Each row below holds a small network's activations on one record, seen along a few directions.
After each row come some of the record's fields: RORO, DODAT, GOGE, KURE.
The largest differences between rows may come from other fields.
(in the rows, 500 means zero)
Strong random noise was added to every row along 12 fixed directions; ignore it. To show where, here is one row again and again, with new noise each time:
[486 479 555 450 557 571 483 555 364 639 485 557 430 564 589 382 641 486
 544 459 539 577 302 614 549 459 461]
[380 429 478 552 547 389 408 558 274 392 460 300 577 513 512 612 429 370
 575 525 392 587 446 567 533 523 521]
[427 659 468 629 761 652 464 462 556 483 522 502 481 410 603 431 477 579
 513 472 505 486 430 400 608 529 617]
[593 470 542 326 440 388 641 525 527 469 564 457 481 585 426 475 383 535
 534 657 564 284 773 402 433 486 591]
[520 487 610 535 594 430 463 310 649 553 663 436 605 524 523 449 510 575
 401 396 384 480 396 512 592 348 484]
[666 484 541 623 447 469 547 326 641 524 647 551 634 417 440 340 521 648
 493 392 517 459 487 521 507 502 509]
[637 568 376 620 646 448 479 539 296 571 376 459 691 587 439 461 377 522
 473 468 717 517 371 672 625 523 479]
[402 499 422 545 598 505 490 539 431 277 541 523 619 305 433 538 499 441
 708 486 312 475 536 532 332 605 588]
[434 509 634 365 488 401 603 470 395 328 531 326 572 494 233 531 305 383
 511 565 398 370 641 547 290 608 425]
[439 487 514 416 368 543 417 582 369 535 378 503 379 671 465 612 449 437
 513 395 607 541 535 599 339 426 240]
[339 461 663 530 464 491 359 494 313 561 483 375 414 555 507 359 571 518
 514 501 575 560 434 446 463 602 493]
[452 576 433 444 695 438 521 496 586 365 541 384 567 542 505 685 288 476
 489 558 395 349 669 419 522 375 577]
[428 417 502 642 372 656 509 729 355 513 507 458 522 547 535 559 647 547
 597 363 424 583 618 731 349 405 448]
[327 539 458 587 799 393 161 514 368 503 282 275 575 588 540 593 408 467
 456 643 369 510 331 390 642 639 471]

[539 534 469 529 376 456 554 408 445 403 465 390 333 483 511 610 200 325
 449 522 605 597 513 417 645 557 423]
{RORO: vifi, DODAT: zesu, GOGE: dem, KURE: dofo}
[478 341 511 654 352 453 461 622 258 418 520 360 536 535 498 583 390 439
 497 415 601 595 707 539 520 521 567]
{RORO: suzis, DODAT: zesu, GOGE: dem, KURE: dofo}
[517 525 511 577 435 568 510 500 547 515 395 432 600 486 359 520 522 584
 439 465 432 484 516 577 406 617 345]
{RORO: suzis, DODAT: zesu, GOGE: tuk, KURE: dofo}
[421 462 522 466 548 530 358 523 641 490 468 535 399 485 556 567 551 527
 515 605 259 416 575 344 431 559 437]
{RORO: suzis, DODAT: zesu, GOGE: dem, KURE: kipeb}
[408 519 474 204 536 457 455 646 467 541 367 548 287 665 566 572 485 448
 545 725 563 356 608 361 432 480 510]
{RORO: vifi, DODAT: geb, GOGE: tuk, KURE: dofo}
[617 374 494 372 290 422 457 543 448 646 346 544 321 571 623 440 587 526
 548 648 648 537 453 366 604 625 478]
{RORO: suzis, DODAT: geb, GOGE: tuk, KURE: kipeb}
[463 515 469 318 551 597 558 666 394 500 383 623 433 540 456 579 530 374
 573 534 436 476 460 671 332 496 344]
{RORO: suzis, DODAT: geb, GOGE: tuk, KURE: kipeb}
[560 455 512 523 502 424 589 593 442 470 562 379 653 525 428 513 508 499
 498 594 346 446 587 630 468 481 580]
{RORO: vifi, DODAT: zesu, GOGE: dem, KURE: kipeb}
[573 475 397 542 405 398 424 527 686 522 482 355 495 683 602 764 381 528
 395 573 379 479 664 473 604 279 399]
{RORO: vifi, DODAT: geb, GOGE: dem, KURE: kipeb}
[452 590 523 617 650 601 405 373 535 464 512 582 494 336 485 417 478 478
 485 404 446 557 307 462 510 635 433]
{RORO: suzis, DODAT: zesu, GOGE: dem, KURE: dofo}
[586 393 463 590 356 547 487 537 531 506 452 486 384 489 604 574 490 492
 502 532 432 569 567 434 633 558 486]
{RORO: vifi, DODAT: zesu, GOGE: dem, KURE: dofo}
[593 393 513 459 430 459 436 401 672 529 583 666 554 479 463 488 597 576
 500 409 394 439 523 488 422 439 437]
{RORO: vifi, DODAT: zesu, GOGE: dem, KURE: dofo}
[409 358 703 363 416 596 723 548 297 598 570 460 585 509 409 364 855 488
 516 357 413 595 333 837 377 435 471]
{RORO: suzis, DODAT: zesu, GOGE: tuk, KURE: dofo}
[328 481 506 254 636 428 545 557 344 327 584 599 501 407 460 494 489 353
 677 545 536 402 562 451 315 517 696]
{RORO: suzis, DODAT: geb, GOGE: tuk, KURE: dofo}
[590 449 359 455 535 500 506 576 542 589 498 638 478 576 676 577 567 476
 544 474 521 551 404 561 607 296 497]
{RORO: suzis, DODAT: zesu, GOGE: tuk, KURE: kipeb}
[409 601 650 583 573 512 376 381 559 605 495 385 554 591 370 397 473 610
 304 445 545 462 429 482 470 531 375]
{RORO: vifi, DODAT: zesu, GOGE: tuk, KURE: dofo}
[336 596 685 589 443 649 609 530 412 476 592 254 420 569 443 543 390 459
 346 381 522 547 603 598 450 407 448]
{RORO: vifi, DODAT: zesu, GOGE: dem, KURE: dofo}
[749 350 549 390 221 540 777 615 439 659 436 442 221 510 664 380 526 428
 549 767 532 555 589 417 746 666 599]
{RORO: suzis, DODAT: zesu, GOGE: dem, KURE: kipeb}
[478 623 439 730 577 723 471 659 458 642 411 507 534 579 522 453 571 660
 426 406 634 533 503 640 515 472 464]
{RORO: vifi, DODAT: zesu, GOGE: tuk, KURE: dofo}
[452 485 381 685 362 755 637 701 467 308 529 550 404 240 590 580 561 535
 720 437 448 570 782 450 363 617 688]
{RORO: suzis, DODAT: zesu, GOGE: dem, KURE: kipeb}
[382 453 585 374 606 521 631 585 402 523 685 425 388 513 717 504 614 348
 537 550 336 583 371 568 668 290 701]
{RORO: vifi, DODAT: zesu, GOGE: dem, KURE: dofo}
[578 589 305 451 644 434 573 446 510 377 493 623 560 415 520 551 346 460
 594 543 644 445 492 438 523 472 627]
{RORO: suzis, DODAT: geb, GOGE: tuk, KURE: kipeb}
[492 486 538 589 491 375 431 504 494 522 500 369 639 566 456 519 506 553
 451 532 475 473 520 525 517 459 545]
{RORO: vifi, DODAT: geb, GOGE: tuk, KURE: kipeb}
[530 637 513 406 646 632 581 554 628 602 433 585 273 499 626 422 533 478
 500 704 440 457 398 360 665 566 530]
{RORO: vifi, DODAT: zesu, GOGE: tuk, KURE: kipeb}
[504 417 491 459 671 379 468 541 315 507 473 529 802 451 340 484 591 422
 535 416 337 564 255 786 415 533 448]
{RORO: suzis, DODAT: zesu, GOGE: tuk, KURE: kipeb}
[532 534 499 474 316 583 682 638 604 432 482 327 364 598 509 697 355 492
 444 617 433 420 826 495 464 419 453]
{RORO: vifi, DODAT: geb, GOGE: tuk, KURE: kipeb}
[433 460 467 604 592 657 355 644 488 483 359 564 534 468 462 565 572 509
 510 440 324 523 512 561 404 633 367]
{RORO: suzis, DODAT: zesu, GOGE: tuk, KURE: dofo}
[483 326 511 526 402 410 431 523 596 508 570 497 566 534 521 534 624 604
 522 511 357 452 647 460 455 430 561]
{RORO: vifi, DODAT: zesu, GOGE: tuk, KURE: dofo}
[450 670 484 356 513 662 692 379 492 375 502 636 499 336 305 483 501 433
 567 306 639 494 424 628 260 530 377]
{RORO: suzis, DODAT: geb, GOGE: dem, KURE: dofo}
[400 583 635 340 656 610 416 579 511 746 308 432 307 715 541 402 580 525
 376 675 469 423 373 433 575 568 387]
{RORO: vifi, DODAT: zesu, GOGE: tuk, KURE: dofo}
[615 463 576 557 492 390 401 370 643 594 549 470 608 590 459 487 446 566
 333 462 467 436 517 463 567 439 397]
{RORO: suzis, DODAT: zesu, GOGE: dem, KURE: dofo}
[526 605 469 400 614 523 594 575 431 481 342 462 577 506 324 437 483 599
 486 595 695 317 650 478 371 669 595]
{RORO: suzis, DODAT: geb, GOGE: tuk, KURE: kipeb}
[698 578 245 501 524 470 765 637 439 434 508 508 652 498 477 555 382 553
 591 596 757 373 730 567 569 414 758]
{RORO: suzis, DODAT: geb, GOGE: dem, KURE: dofo}
[500 507 424 524 678 517 389 484 485 515 497 789 587 370 492 393 635 512
 617 418 460 491 330 546 401 554 490]
{RORO: suzis, DODAT: zesu, GOGE: dem, KURE: kipeb}
[556 613 586 423 529 496 620 642 416 621 563 393 484 632 466 345 367 475
 473 734 612 473 584 603 563 355 588]
{RORO: suzis, DODAT: zesu, GOGE: tuk, KURE: dofo}
[483 587 506 545 689 581 502 471 553 602 523 563 534 533 591 473 546 565
 424 414 571 490 409 551 584 366 519]
{RORO: suzis, DODAT: geb, GOGE: tuk, KURE: kipeb}
[340 573 473 408 580 560 416 630 397 422 401 643 461 429 385 490 588 396
 662 544 380 493 420 557 224 645 398]
{RORO: vifi, DODAT: zesu, GOGE: tuk, KURE: kipeb}
[483 464 519 452 461 489 442 411 542 576 566 617 486 587 525 480 557 553
 457 320 657 535 450 507 483 323 456]
{RORO: vifi, DODAT: zesu, GOGE: tuk, KURE: dofo}
[276 723 697 624 664 830 376 577 500 638 324 336 290 558 515 382 575 592
 322 570 420 547 379 453 491 689 351]
{RORO: vifi, DODAT: geb, GOGE: tuk, KURE: kipeb}
[517 610 416 447 693 489 673 478 638 360 680 474 515 399 602 562 407 441
 548 615 350 442 548 442 622 369 728]
{RORO: vifi, DODAT: geb, GOGE: dem, KURE: kipeb}
[458 549 472 514 422 562 615 496 389 368 534 461 344 383 556 526 395 396
 576 466 643 593 556 416 518 559 600]
{RORO: suzis, DODAT: zesu, GOGE: dem, KURE: kipeb}
[566 479 593 525 390 553 627 576 541 525 491 394 520 512 364 458 513 525
 451 615 339 442 591 590 442 612 418]
{RORO: vifi, DODAT: zesu, GOGE: tuk, KURE: dofo}

Which values does each new row have?
[232 532 646 407 676 516 367 506 489 513 461 253 275 604 636 570 434 441
 391 706 382 479 528 234 677 522 586]
{RORO: vifi, DODAT: geb, GOGE: dem, KURE: dofo}
[431 480 538 468 430 685 577 525 494 467 518 588 291 405 614 483 600 450
 580 448 483 602 456 469 517 532 524]
{RORO: vifi, DODAT: geb, GOGE: tuk, KURE: dofo}
[481 515 375 642 629 443 375 599 454 520 443 485 728 546 439 508 529 626
 506 513 531 428 551 554 461 503 586]
{RORO: vifi, DODAT: zesu, GOGE: tuk, KURE: dofo}
[367 522 376 506 630 491 452 671 426 478 487 392 450 596 681 676 458 461
 534 604 488 499 606 464 625 334 658]
{RORO: vifi, DODAT: geb, GOGE: dem, KURE: dofo}
[278 457 583 462 558 335 213 401 613 541 704 534 584 605 552 480 669 639
 486 390 442 447 541 413 317 233 564]
{RORO: vifi, DODAT: geb, GOGE: dem, KURE: kipeb}
[434 612 500 611 473 770 691 445 634 379 434 294 378 359 575 662 468 497
 438 447 382 588 521 466 625 561 476]
{RORO: suzis, DODAT: geb, GOGE: tuk, KURE: dofo}
[671 483 391 533 451 569 706 645 613 505 468 447 418 443 632 547 499 512
 548 732 349 475 612 449 700 581 615]
{RORO: suzis, DODAT: zesu, GOGE: tuk, KURE: kipeb}
[683 569 349 672 748 578 578 468 559 489 563 721 704 296 468 352 497 600
 542 446 506 450 422 566 612 580 684]
{RORO: vifi, DODAT: zesu, GOGE: dem, KURE: dofo}
[582 541 558 411 563 521 571 641 589 573 397 491 563 565 368 476 564 562
 475 718 313 304 587 553 411 591 464]
{RORO: vifi, DODAT: geb, GOGE: tuk, KURE: kipeb}
[511 607 412 415 442 602 603 494 623 468 490 583 196 506 647 561 357 463
 523 565 679 481 621 283 593 459 532]
{RORO: vifi, DODAT: zesu, GOGE: tuk, KURE: dofo}
[523 515 451 391 628 440 483 383 550 450 520 595 458 390 532 456 474 428
 569 604 465 489 366 374 617 578 576]
{RORO: vifi, DODAT: geb, GOGE: dem, KURE: dofo}
[509 436 537 322 502 390 679 449 483 341 691 564 498 361 481 446 439 385
 622 563 505 416 594 429 458 506 714]
{RORO: suzis, DODAT: geb, GOGE: tuk, KURE: dofo}
[409 633 403 611 677 439 372 463 435 394 428 429 545 441 504 490 362 514
 505 573 600 495 473 361 540 623 631]
{RORO: vifi, DODAT: geb, GOGE: tuk, KURE: kipeb}
[425 384 564 461 484 398 418 499 541 458 529 534 516 415 453 485 608 546
 579 513 366 464 581 390 381 577 561]
{RORO: suzis, DODAT: zesu, GOGE: tuk, KURE: kipeb}
[491 417 489 588 294 724 549 582 394 509 471 653 355 395 592 451 705 495
 635 332 569 701 419 622 455 560 457]
{RORO: vifi, DODAT: geb, GOGE: tuk, KURE: dofo}
[405 394 468 579 469 291 290 524 371 441 437 328 624 556 458 584 439 458
 520 577 466 530 516 444 467 564 508]
{RORO: suzis, DODAT: zesu, GOGE: tuk, KURE: kipeb}
[181 583 666 471 532 567 367 420 381 444 464 375 404 491 439 515 490 451
 444 375 544 567 410 458 362 569 390]
{RORO: suzis, DODAT: geb, GOGE: tuk, KURE: dofo}
[342 756 571 440 746 742 630 711 264 539 398 397 304 574 512 416 433 448
 464 636 689 455 514 480 526 580 618]
{RORO: vifi, DODAT: zesu, GOGE: dem, KURE: kipeb}
[353 506 603 465 774 518 437 568 291 510 558 491 597 549 443 452 470 447
 427 396 540 472 476 594 479 452 576]
{RORO: suzis, DODAT: zesu, GOGE: dem, KURE: dofo}
[410 572 518 448 601 594 490 638 448 586 460 542 428 547 520 392 611 541
 529 604 522 448 480 491 447 544 556]
{RORO: vifi, DODAT: zesu, GOGE: tuk, KURE: dofo}
[384 518 542 354 519 375 535 347 555 294 587 420 441 385 434 564 348 328
 545 588 371 472 485 342 469 563 534]
{RORO: vifi, DODAT: zesu, GOGE: tuk, KURE: dofo}
